A small network was trained on invented records. Each row is its activation on one of them, seen along a few directions.
After each row come some of the record's fields: M, N, S, C.
A field that a record lacks is left out.
Other fields move the rows too, some of them a lot.
Strong random noise was added to every row along 19 fixed directions; ignore it. To show where, here is one row again and again, with new noise each time:
[-194  -87  -90 -162 -137 -242  180 -180  221  433  -26  194  185  167
  223  374  178  292 -152  -37  292  269   66  153  108  107  196  113
 -238  615  -27   68  -62 -256  367  115  381  -13   71]
[ 147   80  210  741 -328 -277  328 -139  501  226  -73  242  -40  227
  122  -12    9 -142  -53  281 -199 -278 -133 -173  121 -187  -92 -186
  167 -158   87    8  157 -210 -621 -108  -60 -230   34]
[-537  192 -182  110  475  382 -190  190  -49  129   -5  -34  633 -152
 -329  444  160  -97 -233  122 -172 -417 -239   94 -342  178 -230 -238
  -67 -166  101  256  143  531  485  326  216 -134  -94]
[-277  217  -21  216   64 -407  235   20 -283   33  444  129   53  192
  184  316  265 -158  164  474 -140   91  314  -82 -532 -129  142 -355
 -452 -390  -12  199  120  -46  -64 -344  500 -195 -196]
[ 102  245 -126  458  187 -389 -249  242 -188  -12   35   73  -59  -41
  190   88  241 -145 -122  133  -54 -458 -242  112 -230   16   53  -48
  -91 -164   42  102   66  257  298   92  -56 -215  176]
[ 152 -461 -177 -463  143  160 -262  521 -253 -192   53 -379 -279 -136
  231 -172 -365   -7  298 -653  107  218    4  545  -53  167  544   86
  -80   24 -269 -813 -151  -35  -66   68 -163  307  208]
[  46 -139  -27 -184 -275  105  109  319  -49 -314  -63 -156 -240 -261
  202 -359 -161   14  -35 -375 -160   81 -142  457 -121  -24 -194    7
  140 -307   46  178  150   26 -454 -298  -52   92 -308]
[ 201  -77 -385 -345 -218  309 -266   43  164  303 -143  -49   63 -384
  234 -201   17  -90  299 -106   35 -201  331  220 -135 -274  281   71
 -175    3  -98   50  125   85 -384  279  -14 -129   56]
[ -29 -136   47   -1 -265  142 -132  131  101 -337 -214   37 -653 -160
  166 -407 -255  165 -264 -642  -94  -37 -445  546  163  194 -425  -57
  160 -281   68 -216 -261  157  -60 -156 -189  406 -204]
[  66  197  -83   31 -247   24   41  -51  230  581 -145 -118  184 -144
  497 -152  -38   92   49 -177  466 -182  230  426 -189 -443 -177  -75
  136  164   69 -194 -279 -198  102  340  201 -218 -254]
[-386 -192    2  540  240  119 -141 -260  -12  -61   -7   51 -472  172
   -5   -7  166  198 -377  -15 -127   26 -200 -110 -197  258   40  -90
 -472  114   63  195  -13  438  199  -83    3  195 -134]
[ 157  -60 -273  107   -5 -405 -282  -64 -315  204  -42 -192  190  -27
  395 -427  102  -17  281  130 -159  134   70  114 -193 -316  118   25
  494 -322  157  -30 -251 -326 -228   63   -8    0 -223]
[ 121  128 -127  301  -82 -285 -290  -74  174  -55   78  239   23 -129
 -208   39 -132 -171   95  -82 -444 -104 -234  199  -61    8  357  -54
 -216 -512 -234 -332   -7  210 -248   28   52  125  424]
[-140   16  -99   97  -55 -151  128   -5  163  256  317  -64  -34  -28
   27  233 -144  228 -248 -101  268  159    6  -30  -96 -131   -2 -306
 -339  109  130 -170  214 -247   90 -215  167   25   47]
[ 248 -209 -308 -338    5  -99   91 -342 -266 -117  -49 -307 -302   81
  230 -211   55  276  -58  139  428   94  222 -379  227 -164 -148  137
  142  407  302 -151  -23 -336 -168 -159 -305   33  117]
[-233  296   80  252  184 -148 -149 -516  119 -137  213  154   -6  -35
 -617   10 -218  130 -313  201  -34  170   41 -569   58  -48 -120    2
 -268   72  185   90   68  134  189 -163 -252  160  145]
[-155 -108  167 -373  232  -60  128  -29 -501    8   58 -121  304  582
  150  198  205 -148  615  331 -141  510  392 -149 -246  112  178   30
  307 -110  -79 -202 -352 -208  350   46  402 -106 -317]
[  49   -8 -167 -130  -70   64 -275  -72   61  -58 -192  -50  568 -186
 -155 -235 -278   60   85 -108 -410  205 -207   96  296  160 -194 -189
  797 -197  312  -63  103 -265  -14   51 -203  191  -85]
[-115  -11  202  287  177 -178  128   40   94  -80  104 -536  145  -70
 -262  -97 -209  142 -213 -188  337  -26 -292   85 -382 -274  -64  422
  -97  134   75 -178  244  302 -224  -12 -118 -116  -70]
[-314 -468  -65   32  215  333 -136  455  147  307  -25  -76 -260  271
  108  236   41  -76   36  -69   65 -432 -310  -72  135  152 -197 -317
  154 -167  131 -553 -135  -50 -100  207 -118  132  -77]
[ -90  132  282  617  344 -292   52   -4  -43  -76  135  140  369  219
 -143   52 -287  -69  159  176 -413  417  196 -232   -6  236  535 -143
  233  136  -34   88  120 -244   99 -103 -259  -69  169]

[  10 -127 -206 -295  -44  711  371 -301  182  -97 -181  -95  155 -215
 -133  148  -58  251   62    9  -45  100  306 -180  117   14   73  -12
  -98  219  -72  522  450   71 -552  -65  -44 -163  258]  {M: m4, S: s1, C: c4}
[-180   83 -391  -61  297   69   72  250 -336  125  135 -216  518 -318
  173   19  212 -197 -289  296  116 -334  203   74 -309 -214    4 -179
 -121  107  170  250   79  -12  -24   63  109 -156 -243]  {M: m3, S: s1, C: c4}
[-569   -5 -440 -485  413   97 -380  165 -278 -213  227  301  111 -228
   57  418 -196  269  506 -205 -283  130  254  361   71  605  291 -496
  -60 -298   26 -241  -10  -60  159  -29  -24  402  336]  {M: m3, S: s2, C: c4}
[  49   58   80 -309 -412  340 -118   38  362  -79  146  284  -79 -126
 -196   40 -206 -261  393   42 -354   32  237  -77  133  102  -18 -465
 -224 -446   40 -252  370    2 -280 -174   96  111 -119]  {M: m2, S: s1, C: c4}
[ -17 -220 -147 -511   58   38  -88   70 -462 -188  197  -27 -181  143
  -43 -141  227 -332  261  461 -167  159  407 -511  -57  -64   58  -21
  -83 -188   42  203  -42 -111 -217 -252   -9   57 -290]  {M: m5, N: n1, S: s1}
[ 180 -415   -2   23   64  246  -11  -41   16  271 -242 -340  131  229
  313   -5  232   65 -177   32  374    8 -114 -104  171   97  114  135
  104  743  107 -172   30 -117  341  324    7  -44 -111]  {M: m4, S: s1}
[ 188  -21   79 -438 -137  -68 -150   36   25   50  -15 -146 -104  241
 -252  159  143   81  303  -23  -21   98 -248 -311   -5  -64 -305  308
  258 -349  128 -123  198   95  198    3   72 -186   -4]  {M: m2, S: s1, C: c1}
[  40  -82 -271  359  264 -468  169 -224 -357 -186 -168  -88 -291   60
  449  -50  271  359 -318   33  276 -206 -248  210   90   17   10  215
  106  267   26   63 -393  -91  -91   12 -160   58  359]  {M: m1, S: s2, C: c4}
[ 278 -404 -264 -103  -32  -37 -220 -176  -99 -228 -196  -26   -2 -222
  -60 -601  103 -493 -390  209  -65 -238  -51   22  267  -85  460  419
 -365  412 -182 -379 -385  130 -456  228 -244  475   32]  {M: m2, N: n2, S: s2, C: c2}
[  70  -23  149  572   63   83 -248 -111  265  -83 -142   67 -120 -102
  -61 -239 -263   73  119 -265 -346   24 -155  172   22  146  382   62
   27 -105 -138 -130   78  205 -282  154 -336   90  270]  {M: m1, S: s1}
[ 253 -318   83  -16  254   71  161 -111   53 -153  -87 -272    5  409
 -337  354 -103  210  -59 -104   74  163 -379 -338  358  281  204  252
  177  295  -38 -603  147  -67   82   75 -195  -11  646]  {M: m1, S: s1}
[-200 -208  505  -94  -89  176 -225  296  252 -254   21  141 -516  307
 -392   16  -37 -221  140  -23 -166  -94 -343 -306  198  386 -336   37
  -38 -205  139 -277  204  350  121  -90 -212  194 -321]  {M: m2, S: s1, C: c1}
[  38  156   25 -361  -49   11  209  359  271   -7   92  119  -13 -332
 -180  271 -407   89  -40 -440  340 -161  -28  263  266 -143   10  137
  -78    0 -276 -221 -131 -243 -235   81 -194   42  561]  {M: m5, N: n1, S: s1, C: c4}
[  73 -267   -2 -397   59   62 -352  185  -99 -110  129 -410 -438   55
 -370  -44  -17   90  190 -255   86   14 -353 -234 -215 -164 -167  385
  -88 -475   51 -333  198  347 -115  -46  -95   39   14]  {M: m2, N: n1, S: s1}
[ -21  -45  318   32   21   30   61  231   13  320  -16 -370  -47    6
   98 -355 -202  256   93 -422  238  446   81  113 -340 -424  -22  403
  337   33  -35  373 -122 -159   23   36 -105 -209 -404]  {M: m5, N: n1, S: s2}
[ 196  122  -87  226  -67 -297  106 -141  177  240  -69 -119  314 -162
   78 -133  -49   29 -223  -49  191 -140  -76  176   31 -340  130  218
   68  191   28 -213  -70 -183 -180  204  -42  -86  152]  {M: m2, S: s1, C: c1}
[ -11  104   57 -100  -70  250  414 -289  -74 -250 -334  211 -239   87
  198 -169   83 -174  260  137  -99 -235  456  129  -10 -129  -74  239
   52 -102 -294  187 -541  174 -599   89  -40 -142   21]  {M: m5, S: s2}
[ 268   67   25  546 -134   75  -79 -431  119 -121 -267  -26  -98  200
   65 -117   52  133  196   38 -457  -35 -246  -64   -2  134 -117 -179
  352 -389  138  -10  199  215 -155  -33  -25  -97   77]  {M: m2, S: s1, C: c3}
[  78 -208 -263  -34 -137   83  -12 -101  -96  -55  163 -111  -47   42
  -93  113  107  111 -295   -7 -294  279 -343 -138    3  120 -150 -413
  -59 -326  196    3  308 -139  111 -365  289  159  -77]  {M: m1, S: s2, C: c1}
[-170 -209  387 -476 -162  562  -91  135  525  229 -173   93 -249  156
 -185  184 -147  176  578 -418   79  143   43   53   75   74   33  340
  -41  -57 -244 -107   40  182  -82  354    4  -36   26]  {M: m5, N: n1, S: s2}
[ 212 -175 -351  -42 -182 -124  -97 -108  151   65 -159 -279 -112 -301
  159  -64   57  305  -39 -341  259 -235 -359  420  -73 -242   98  361
 -116  -33 -121 -138   76  171 -460  168   58   49  386]  {M: m5, S: s1, C: c3}
[ 109  -37 -267   69 -221 -600 -243 -527  -20  130   73  -67   72  -21
  293 -148  217  223 -162  145  266  118 -122  130   46 -113  101   59
 -243  278  235 -437  -42 -153  155   37  289  255  -53]  {M: m3, S: s1}
[ 429  119 -193   84   84 -150  -82   22  -56   50    4  175 -273  221
   22  384   77  146  292  -92 -314   10  -54 -253  119  116  345  -20
   74 -349 -140  -92  170  -75  146  -15 -108 -300  785]  {M: m2, S: s1, C: c1}
[ 304  255 -269 -274  215  430  -80  408 -176  -56 -106 -323  336 -512
  -96  -95 -265  -63 -248 -352  158 -321   35  175  -41 -157 -155   -2
  254   74   60   30  143  109  279  196 -333 -275  221]  {M: m3, S: s1}
[ 102 -102  -82 -216  128  -37  101 -430 -345 -341  -33  128 -149  258
   38  -54   28  -27   73  197  -89  289  358 -220  266  242  259   24
  -87  289  -80 -264 -361 -123  127  -81  -62  205  183]  {M: m2, N: n1, S: s2}
[ 372  -61   61  265   61  187  140 -240 -158 -226 -259  -88  196  160
 -207 -302  -13 -280 -469  239 -257   37 -172 -381  323   66 -144  -21
  426  253   93   10 -154 -108  156  -24 -245   31  -13]  {M: m1, S: s2}
[  22  250   53  233 -266  -24   12  231  214  222  185  116 -139 -232
  208  -46 -188  -53  -21 -207    5  -82   63  312 -214 -219 -125 -479
 -149 -393  -18   -9   41 -120  -34 -147  185  -60 -201]  {M: m2, N: n1, S: s1, C: c4}
[ 421 -404  -85   86 -207  240  -61 -145   28   36 -170 -315  326   13
  155 -281 -125   48  125 -137 -337  575   -9   88   49  169  481  -81
  261  232  -29   65  396 -196 -115  -73   91   35  -76]  {M: m4, N: n1, S: s2}
[-310  283 -263 -287   23   61  107 -152  125   17   31   58  254 -254
 -134  273    4  107   61  173  277 -500   94   44   39 -130 -482 -111
   21 -187  181  -58   77  106 -281   86   42  -84  125]  {M: m4, N: n1, S: s1, C: c1}
[ 228  -69  369 -145 -653  -34 -176  302  541   13   80  102 -354   64
 -167   18 -151  -49  138 -428 -245  167 -503  177   52  106 -194   -7
  -87 -489   56 -280  513  112    5 -239  225   41 -211]  {M: m3, S: s1}
[-739 -179  291   14  519  272 -135  463  -20  251  274 -131  262    4
 -224   -4 -117  -95  -51   96   94  136  171 -228 -258   26   89  -20
 -149  232  177  163   44   -7  209  109 -161  120 -604]  {M: m3, S: s2, C: c2}
[-252   61   55  155  118 -172  -32 -103   52  147  109  104  106  -84
 -101   61  -48  188  -46 -155  -35  373   83  155 -247  -78  422  241
 -343   89 -228  315 -109   63   90   33  164   50   54]  {M: m5, S: s1, C: c4}
[-278  -47 -280 -288  471  -61  -56  478 -537 -305  197 -211  205 -236
  208   62  132  -93 -397  191  392 -300   68   67   32  277 -126 -189
 -133  571  410   25  183  -33  477  -33 -235  122 -216]  {M: m2, S: s2}
[-271 -249  -69    9  -72 -284  381 -191  -20 -158  147   31 -241  251
   82  238   71  317   70  105  -60  179 -118   -3   57  117  -80 -101
    3 -193   51  -39   55 -195 -602 -411  177  152  107]  {M: m1, S: s1}
[-424  254  420  106  -17 -141   10   -3  215   59  -44  254  303  171
 -199  185   -5   19  116    2 -157   43 -240  170  -13   99 -372  112
  316 -326   -1   89 -254   93  222  140  223   28 -296]  {M: m4, N: n2, S: s1}
[ 181  135 -245  147   90   21 -154 -188 -134 -159 -324  112   31 -273
  283 -193  -78  148 -181 -391 -111  -60  -61  610   97  187  251   69
   89  150 -234  -63 -434  140  254  300  -69  163  349]  {M: m2, N: n1, S: s1}
[  76 -122  224 -441   72  377  304  526 -125 -213  -65 -340  -43  134
  218   67 -238 -125  277 -217  409 -153  122  208   99  133 -261 -150
  375  141   16 -559  -63 -169   62   46 -142  -96 -107]  {M: m5, S: s1, C: c2}
[ 582  109   30  465  105  282  -29  -11 -551 -187 -183 -628  450  -50
  465 -606 -109 -254  428  -41 -467  281  259  361 -604 -180  313 -315
  583 -447  -61  -97   49   10   22   75  108 -311 -389]  {M: m2, N: n1, S: s1, C: c1}
[-324 -196 -360 -364  170   -2 -129 -303   59  255    1  157  -27   48
   26  338   72  395  495  -77  -29  139  245   20   31   38  372  182
 -168  -85 -139 -139 -139  -56 -352  218   63  101  456]  {M: m2, S: s2}

Here are new rows. What are their fields?
[-473   83  295  362  151   93 -133 -390  357  -50   54    7  595  -71
 -241  -90 -365  135   72  119    8  243  245  -10   99  408  125 -250
  -21  645  375 -153  420  104  181  109 -205  211 -330]  {M: m2, N: n1, S: s2}
[-224  158  159  -48  -46   52   76  253  200  120  136  214   72 -137
 -384   99 -138  -84 -352  -62  -44   32  -65 -109   26  -78 -202   44
  -84   14  -32  404   27   -3  163 -117   -8  -10 -123]  {M: m1, S: s1}
[ 111  -74  165  116 -187  368 -242 -348  209 -168 -153 -277  280  -94
 -292 -318 -140  -50 -146  -94 -114  105 -284   76  -49  127 -160  -33
  -57  124  154 -275  331  411  190  108  103  185 -329]  {M: m3, N: n1, S: s2}
[  75 -187 -292   23   21  -36  -25   68  -34  194    4   57   91 -161
  190 -136   -6  -91 -320   52   74  -25   92   -3  264  -70  299 -121
  -76  391  -16   -5 -193 -381  -58   70 -138  188   91]  {M: m5, S: s1, C: c3}
[-387 -317  168  -27   35  -50  177 -136  252  134  -52  115   63  411
 -119  508  287  166  177   18  -88  175 -250  112  -69  315  255  323
 -334  117 -200  -69   68  259  -40  143  470   45   58]  {M: m2, S: s2, C: c3}
[  12 -410  127  215  183  126  198  521  136  493 -156 -278  314  267
  208   85 -105 -130  179 -207   49  -97 -159  224   16 -131  289   99
  517   59 -271 -386 -299 -333 -315  376  -38 -150   57]  {M: m5, N: n1, S: s1}
[ 429 -204 -259  -72  -70  216 -245 -213  162  202 -204   75 -250  -73
 -123  -60   97   85 -258 -144  -14   77 -117 -282  284  -78  298  242
 -211  291 -193  166  -36   29  114  187 -164   32  474]  {M: m5, S: s2}
[ 222 -348   76  132 -146 -304 -274  558  274  612   -7 -171  105  101
  395 -112  176 -121  285   61  220 -173 -157  -38   61 -136  316  191
  238  294  192 -165  346 -369 -130  293 -177 -257 -173]  {M: m1, S: s1, C: c1}
[  61   39  423   46 -376  -73 -404  -99  202  -16  113  127 -111  198
 -125 -319  -96 -271  305   91 -231  284  -40 -141    2   94 -182 -220
   29 -269  215 -369   81   73  332  -67  130  209 -612]  {M: m2, S: s2}
[ 142  195 -257  114  129 -135 -234  -57  -81 -187  -72  322 -177 -298
  -88  -97  -87   17 -411 -168  -89 -177  -73   97  296  124  141   25
 -112  146 -104  111 -252   57  245   67 -317  200  456]  {M: m2, N: n1, S: s1}
[-116  -21 -167    8  -96  240 -158  132  274  606  -76   38  -37 -108
  284   86   29  178  172 -239  134 -148   57  225 -118 -214 -106 -216
   88 -159   16   36  -84  -90    5  283  159 -113  -96]  {M: m2, S: s1}
[ 105  184   50 -179  203   23  281  261 -415 -570   79 -240   77  -38
   -5  -10 -284 -229   -1  -48  195 -239   63  211   50   76 -303 -202
  318 -152  -32 -567 -215  -44  -35 -171 -172   49  108]  {M: m4, N: n1, S: s1}
[-142 -273 -297 -238  120   80 -376   50 -143  468   78 -124 -114  230
  273  268  210  394  492 -181  -95  364   -9    0 -234   24  182 -148
  104 -378   48  -28   19 -134  285  119  309  -27   -3]  {M: m5, S: s2}
[-333 -200  143   12 -202  143  246   94  294 -119   -1   45  324  -15
   33  150  105 -201  -23  172  -57 -173 -141  341  -30  287  -20 -205
 -293  106   -4  -95  316  186 -347   10  374  157 -316]  {M: m5, N: n1, S: s1, C: c2}
[  26  473  404 -149 -181 -273 -108  452  246   16   38  199  -82 -214
 -118  -42 -224  -76  393 -233  152 -194   57  207 -132 -193 -179  371
  139 -251 -108  252   77  140   22   93 -208 -280   -6]  {M: m2, N: n1, S: s1, C: c2}
[  29  118 -176  307  164   16   39 -108 -270 -219  207 -197  232 -172
 -245  -25  -20 -134 -195   44 -423  104  -65   20 -484 -169  187 -127
 -271 -487 -159  119  123  307 -182 -223  246  -47   56]  {M: m3, S: s1}
[-240 -329   65 -304 -339 -114   34 -136  103 -169 -186  190  -53  259
 -169  138  349   44 -328  -73 -273  207 -688  226  191  398 -375  183
  -15 -125   30   81 -127  185  198 -138  522  375 -329]  {M: m5, S: s2, C: c2}
[ 261  247  226  454   56 -221  285  122 -279   75   47 -252   98  120
  -13 -291  -35 -206 -518  119   45   63 -233 -188 -138 -486 -427  -58
  487 -230   97  126 -403 -341  242 -146  -11 -181 -345]  {M: m1, S: s1, C: c1}
[ 164  -84  153 -192 -239  318  -25  202  104 -234 -136  132   53   30
  -52  -74   31 -230   95   56 -373   38 -101  -65  203  297 -156 -169
  199  -88  153  203  389   42   49  -91  -37  -23 -269]  {M: m2, S: s2}
